Each row below holds a small network's activations on one input, seen along a few directions.
In each table, some parts of the input vary, and every possible input appears once, in random order.
Descriptions start from the smaller parts, as in this example, which fits no table here: one of 4 places along a line, together with either a single point or one of 9 places around a ring or (one of 2 separate values, together with one of 8 places around a ring).
Shared parts are said once, and a part with two or three values counts as separate values.

Other details of the inputs vary at random and push rows far along three fixed directions, the same in every table; ignore that.

Rows:
x1: [-11  13 -30  -4  -3  -3  10   9  16 -14   6]
x2: [-12  21 -17  17  -2   5  -4  15  -3   4   4]
x3: [ 26  -8  22 -10 -10   7  -4   5   7 -11   3]
x4: [-17  27  23   3  16  -3   1   1   9  27 -14]
x5: [-16  10 -30  -7  -3  -1   7  10  13 -14  14]
x6: [-16  17 -12   1  -1  -3   9   2  18   4   0]
x7: [ -1   5 -52   9 -16   4   6  28   0 -32  21]
x8: [  0   4 -45  18 -28  -8  15  21   7 -28   4]
x9: [ 15 -11  27  -1 -12   2   6   0  11 -14   2]
x10: [ 29  -7  22 -10   1   2   1   9   0 -12  12]
x11: [24 -7 24 -5 -9 -4  7  5  4 -9  5]
x12: [-15  24 -11   1  -5   6   0  -1   7  -5  -1]
x13: [-28 -20 -20   3  11 -12   3 -37 -16  29 -22]
x14: [-10 -28 -48  15   4  -4   1 -23 -32  12 -15]
x15: [  1   6  27  33  13  -9 -23  12   1  12   2]
x16: [ 4 20 28 -1  5  1 -2 -2  2 18 -1]
x17: [ 15 -14  24 -10  -3  11  -2   4   5 -18  16]
x18: [-20 -11  -6  -9  12   6 -25 -33 -30  31 -14]
x19: [ 20 -51  -3  -9   3   2   5 -31 -19  -8  -8]
x20: [-16  33  22  -1   3   8 -21  -3   0  26  -8]
x21: [ 22  -9  25  -7 -16   1  -3   5   7  -9   0]
x22: [ 19 -15  26  -5   1  -7  13  12  12 -11  -2]
x23: [-24  28  23  -2  19   1  -7   5   3  26  -4]
x24: [-13  22 -13  -2   9  -5   6  10   8   1  -7]
x25: [ 22 -48  -6 -18  11   0  -3 -22 -30  -5   6]
Description of these inputs: either a single point or (one of 4 places along a line, together with either a single point or one of 5 places around a ring).
Change only the place on the line of 4 in x5. List by row number the other rows that result. -> x1, x6, x13

Rows:
x26: [ -6  27  44  10  19   3 -15  14  10  19  11]
x27: [-12  20 -23   7  -4  -3  -5   0  -7   5  -9]
x28: [ 12   6 -14  -8 -20   7   7  17  16 -31   7]
x29: [ 21 -35   1 -20   0   3   5  -5  -1 -19  12]
x30: [ 8 26 53 -1  2 -1  1 10 20 10  4]
x31: [ -9 -17   1   0  16  -3   0 -17 -14  18 -18]
x32: [ 6 27 53 -1 -6  8 -6  7 19 11  7]
x33: [-27  25 -26  -4   7   0  -5 -11  -8  19 -11]
x34: [-25  15 -13   5  -2   1   2  -1   7   7 -10]
x35: [ 10 -20  -1   2   6  -4 -10 -10 -15   3  -9]
x36: [-11 -16  14   6  22   2 -17 -19 -17  22   1]
x37: [ 14 -30   2   5  -1  -2  -4  -5  -5  -8   3]
x38: [  5 -24  -1  -4   9  -9   7 -16  -9   4 -10]
x39: [  7  11 -18  -6 -10   2   6  12   8 -18  -1]
x40: [ -9  12 -15  10 -10   2   6  10   2  -3   7]
x41: [ -3 -25   5  -9  10   3   0 -13  -8   5  -4]
x42: [ -6  16 -17 -11   1  -3   5   6   8  -5   5]
x43: [-35  23 -14   8   0  -6   2 -15   3  19 -13]
x44: [-15  23 -18   6   1   1  -1   3  -8  10  -1]
x45: [ -7 -16   2   6   5  -1 -16 -20 -19  16 -12]
x46: [ 12 -30  19   7   3   1   0  -4  -6   3   2]
x47: [ 33 -38   0 -20  -8   7   6   4   0 -32  15]
x48: [ -1   6 -20  -8  -2  -2  12  15  12 -18   3]
x49: [ 10  13 -20  -6 -13  -3  10   4   9 -18   2]
x50: [16 17 51  7  0  5  2 30 14  4 15]
x51: [ -9  17 -12  -1 -13  -4   9  -4  12  -7   0]
x52: [ -3  10 -22  11  -4  -8   0   9   5  -7  -1]
x53: [ 14   2 -20   0 -23   2   4  18   9 -32  10]
x54: [ -8 -17  -7   2   7   4  -8 -21 -27  17  -4]
x55: [ 17 -27  17   6   8  -3   2   0  -8   4  -1]
Changing only one part turns x48 into x41. The same change can be made to x44. Which row results? -> x54
What is each input in this table made of? -> one of 2 separate values, together with either a single point or one of 6 places around a ring or one of 8 places around a ring
Change only the place on the ring of 6 in x52. List by row number the other rows that result. -> x27, x35, x44, x50, x55
Change only the place on the ring of 8 in x51. List by row number the other rows that result. -> x28, x29, x32, x34, x41, x43, x47
Change only the choice among 2 separate values in x30. List by row number the other rows that result. -> x51
